These are the activations of a small neural network, seen along a few directions. Each row is one input.
Each table varies a few parts of the input and shows all the possible inputs, shuffled.
A made-up example of a description, with smaller parts first: one of 8 places around a ring, together with either a single point or one of 9 places around a ring or (one of 3 separate values, together with one of 6 places along a line).
Shared parts are said once, and a part with two or three values counts as separate values.

Other details of the inputs shift rows strongly along two fixed directions, in all tables alike. That doesn't count.

A family of inputs:
x1: [-12 -31  34  -5   6   7  28 -45 -26  -3  -3]
x2: [-15  48  49 -21  19 -26 -30   6 -36  -7 -23]
x3: [-10  35  17 -22   1  -4  -5  -2 -13 -11 -34]
x4: [ -1  16 -10  -8   0   1 -14  -8  12 -19   0]
x5: [ -4  28  35 -19   8 -18 -15  11 -29  -2  -6]
x6: [-22 -10  34 -22  21   8  13 -51 -34 -22 -30]
x7: [ 25  -2 -65   7 -26  10  -9  39  58   8  26]
x8: [-20  -3  47 -13  17   9  20 -46 -46  -9 -10]
x9: [  4 -80 -30  27  -5  16  38 -21  25  19  32]
x10: [  9 -32 -28  21 -17   6  21  12  32  23  19]
x11: [  5  -6  36 -22  19  26   6 -53 -42 -29 -27]
x12: [-11 -56  -9   3  12  16  34 -42  -1 -14   2]
x13: [-14  42  29  -8   6  -5  -4  -1 -20   3 -18]
x14: [ 22 -94 -44  25  10  44  36 -40  22  -9  27]
x15: [-20 -26  26   1  21  13  23 -46 -27  -2   0]
x16: [  13 -100  -36   19    9   21   40   -1   29   18   54]
x17: [  4   0  12  -5 -11 -15  -3  12  -3   5   1]
x18: [ 19 114   0 -10 -18 -19 -67  50  -1  -6 -51]
x19: [ 23 -34 -61  31 -30 -11  -2  53  58  31  35]
x20: [ 29  37 -29   3 -16   9 -25  35  22   1 -16]
x21: [-27  -9  46  -6  35   3  11 -40 -42 -16  -3]
x22: [ 29  24 -81  15 -39  -5 -31  64  68  15  24]
x23: [ 11 -56 -40  29 -12  -5  16  17  40  16  34]
x24: [-19 -32  31   6  16   3  26 -50 -20  -7  -4]
x25: [  1 -23 -35  31  -7   4  16   9  24  16  27]
x26: [ -9 -33  10   1  20  15  22 -14 -11   3  17]
x27: [-12  82  24  -8   2 -27 -42  38 -19   4 -22]
x28: [-11  36  31 -12   7  -9 -11   8 -31  -1  -7]
x29: [ 16  57 -20   6 -32 -33 -36  77  35  23  -6]
x30: [-20   5  51 -14  32 -14  -4 -24 -39 -16 -10]
x31: [ -7  35  18 -23  -6  -7  -6  -4 -21 -12 -31]
x32: [ 23  70 -40  -8 -38 -15 -43  59  35   3   0]
Description of these inputs: one of 4 places along a line, together with either one of 3 separate values or one of 5 places around a ring.
- Which other rows does x11 become when the choice among 3 separate values takes its other values? List them by row number. => x31, x32
- Which other rows does x12 become when the choice among 3 separate values takes its other values? List them by row number. => x4, x14
- Which other rows does x17 become when the place on the ring of 5 takes its other values? List them by row number. => x1, x5, x8, x28

A family of inputs:
x33: [ 20 -96 -41  14 -14  14  34 -11  35   6  30]
x34: [-28 108  62   0  -7 -54 -31  42 -36  22 -37]
x35: [-12 -40  39 -30  10  11  23 -54 -26 -19 -10]
x36: [ 17  36 -63  20 -23   8 -13  58  34  22  20]
x37: [ -3 -35  35 -31  31  27  11 -49 -31 -28   4]
x38: [-18 114  33 -27  -7 -32 -52  20 -14 -17 -45]
x39: [ 21 -34 -40  10 -24  -9   1  32  40  16   7]
x40: [-29 -28  26 -23  25  13  27 -60 -23 -24  -1]
x41: [-21   7  35 -13  22  -4  -3 -44 -25 -30 -25]
x42: [-11  14  33  -3  29  17  -2 -40 -42 -22 -23]
x43: [ 34 -72 -48  10  -2  29  13  -2  33   0  46]
x44: [ 16 -58 -57  29  -3  42  27  -6  28  12  41]
x45: [ 23 -77 -40  10 -22  12  26 -10  36   7  29]
x46: [  5 -61 -47  22 -19  25  50  -7  30  20  28]
x47: [ 36  66 -44   5 -27 -22 -57  88  38   7   1]
x48: [-11  13  41  -8   4   6  13 -49 -31 -12 -32]
x49: [ 17 -65 -56  37   7  34  24  -2  28  13  30]
x50: [-24 -36  33 -12  34   8  17 -63 -24 -26 -17]
x51: [ 19  77 -50  13 -41 -29 -50  67  52  11  -4]
x52: [-29  -9  69 -16  16 -31   8 -15 -42   6  -4]
x53: [-13  20  38  -4   5  -1   7 -32 -29 -12 -39]
x54: [-18 -37  38 -36  12   8  29 -50 -30 -18  -9]
x55: [ 25  -8 -54  29 -14  23  -2  16  30  13  23]
x56: [ -5  66 -26  26 -26 -54 -40  92  37  36  19]
x57: [-18  13  41 -13   4   9  17 -44 -31 -10 -30]
x58: [  6  25 -37  43 -12 -18 -14  72  23  43  37]
x59: [ -1 110  35 -44   2 -23 -55  41 -27 -17 -34]
x60: [ 30 -29 -45   9  -2   9 -10  36  35   7  22]
x61: [-10  59  34  -5  -3 -17 -14   0 -21  -1 -52]
x62: [-19 -43  59 -11  44  -2  15 -28 -45  -4  25]
- What is each input in this table made of? => one of 5 separate values, together with either a single point or one of 5 places along a line
- The inputs of x47 and x41 match in every part but the choice among 5 separate values. If x59 is changed in the same way as x47 into x41, which row does it become? => x40
- Which other rows agree with x39 in the choice among 5 separate values? List them by row number. => x33, x35, x45, x52, x54
- Which other rows does x48 become when the choice among 5 separate values takes its other values? List them by row number. => x43, x45, x51, x55
